Each row below is a small network's average activation on inputs in which a field has the value named, seen along a few directions.
Related values have similar rows: they may be neighbours, one step apart, or belong to one group.

Values of N:
n2: [+2.65,-2.61,-0.12,-3.01,-0.60,+1.94,-3.22,+2.97,+0.01,+1.31,-1.92,+1.36,+2.04,-0.75,+0.05,-2.90]
n6: [+0.46,-2.93,-0.27,-6.25,+3.33,+3.91,-5.78,+1.92,+1.97,+2.36,+0.06,+3.31,+5.89,+1.23,-0.40,-6.27]
n1: [-0.46,-2.30,+0.25,-6.31,+3.40,+3.81,-5.40,+3.79,+0.04,+1.33,-1.33,+1.54,+5.21,+2.96,+0.40,-5.60]
n3: [+0.03,+2.20,-1.11,+2.19,+0.15,-0.13,+2.34,-1.00,-1.13,+0.23,-0.77,-1.31,-1.49,-0.26,-0.42,+3.39]
n7: [-1.79,+3.16,-0.04,+5.51,-2.16,-3.34,+4.81,-3.05,+0.04,-2.24,+1.58,-1.84,-3.92,-0.71,+0.60,+4.00]
n5: [+0.52,-1.03,+1.50,+0.24,-0.68,-0.54,-0.67,-0.45,+0.49,-0.07,+0.99,+0.51,-0.78,-0.34,-0.83,-1.26]
n4: [-1.41,+3.52,-0.22,+7.62,-3.45,-5.65,+7.92,-4.18,-1.43,-2.92,+1.39,-3.58,-6.96,-2.13,+0.60,+8.64]
The values of N form a line.
List every value one step from n1, in the order listed. -> n2, n6
List every value one step from n4, in the order listed. -> n7

Values of U:
u12: [+0.24,-4.30,+4.54,+1.58,-2.75,-3.71,+3.08,+0.52,-2.60,-2.18,-0.71,-4.91,-5.78,-1.20,+1.22,+3.20]
u2: [+1.28,-0.31,+0.75,-1.70,+1.27,+2.28,-3.13,+2.98,+1.37,-0.35,+0.44,+1.69,+2.97,+3.03,+0.67,-7.48]
u11: [+0.72,-2.77,-1.08,-1.28,-2.75,-0.75,-3.44,+1.82,+2.66,-1.41,-0.70,+0.52,+2.44,-1.19,+0.80,-1.89]
u10: [-0.24,+1.41,+2.64,+2.52,-2.40,-1.00,+4.34,-0.10,-5.16,-2.19,-0.89,-5.33,-3.69,+3.51,-0.84,+5.38]
u4: [-1.12,+5.22,-2.13,+4.57,+2.76,-0.84,+1.06,-4.21,+3.19,+1.57,+2.08,+0.38,-0.67,-0.65,-3.43,+1.22]
u13: [-0.23,+4.97,-1.12,+4.12,-2.69,-4.05,+3.99,-2.14,-1.82,+1.41,-1.51,-1.87,-4.42,-2.55,+0.05,+5.40]
u7: [-1.97,+4.41,-1.99,+3.05,+0.51,-1.11,+5.77,-3.36,-0.15,-0.52,+1.58,-1.41,-1.60,+0.33,+0.69,+4.31]
u6: [+3.36,-2.67,+0.90,+0.20,-5.96,+0.53,-0.51,+1.76,+0.88,-1.22,-0.88,+0.41,-1.55,-2.22,+0.41,-1.79]
u1: [-3.20,+2.56,-2.74,+2.34,+3.48,+2.46,+0.83,-6.30,+2.70,+2.00,+2.57,+3.93,+3.96,-1.42,+0.67,+0.83]
u5: [-2.55,+2.32,-4.40,-3.95,+6.23,+1.90,+0.39,-6.41,+4.35,+3.52,+4.58,+4.14,+5.25,-0.14,-0.63,-0.14]
u3: [-0.43,-2.38,+0.78,-5.55,+2.02,+3.43,-5.37,+5.55,+1.46,+0.64,-1.06,+1.19,+3.43,+1.74,-1.96,-6.00]
u9: [+2.49,-4.91,+1.96,-7.27,+3.83,+4.00,-7.69,+5.65,-3.39,+1.13,-4.08,+0.39,+2.65,+3.71,+1.10,-5.27]
u8: [+1.65,-3.56,+1.90,+1.37,-3.55,-3.14,+0.68,+4.23,-3.48,-2.39,-1.43,+0.88,-2.98,-2.94,+1.26,+2.23]
The values of U form a line.
List every value one step from u9, in the order listed. -> u3
List every value one step from u5, in the order listed. -> u1
Fewest steps between u7 and u11? -> 6

Values of C:
c4: [+0.01,+3.70,+0.68,+8.98,-3.97,-4.69,+6.22,-5.25,+0.43,-2.02,+2.34,-2.44,-6.98,-2.52,-1.73,+6.03]
c1: [-5.00,+7.28,-4.26,+5.63,+4.13,-1.50,+7.65,-9.36,+1.94,+0.46,+4.39,-0.25,-0.99,-0.63,-0.44,+7.95]
c3: [+1.72,-4.25,+0.67,-0.41,-6.47,-4.67,+0.28,+4.69,-0.93,-3.95,-2.29,-2.60,-2.33,-2.02,+3.42,+1.33]
c7: [+0.95,-4.96,+4.31,-6.06,+1.23,+1.55,-4.55,+5.04,-3.29,+0.51,-1.58,+0.42,+0.81,+2.38,+0.10,-4.61]
c2: [-0.66,+1.72,-1.54,-4.99,+5.55,+8.36,-7.91,+3.34,+2.56,+3.13,-1.76,+2.93,+8.62,+5.05,-1.49,-9.75]
c6: [+2.07,-4.24,-1.70,-5.19,+0.28,+2.80,-6.88,+0.51,+6.56,+2.06,+1.73,+5.54,+7.23,-1.92,-0.22,-8.57]
c5: [+0.92,+0.77,+1.85,+2.04,-0.75,-1.85,+5.19,+1.02,-7.26,-0.19,-2.83,-3.62,-6.36,-0.34,+0.36,+7.63]
The values of C form a line.
List every value one step from c6, in the order listed. -> c7, c2
List every value one step from c1, in the order listed. -> c4
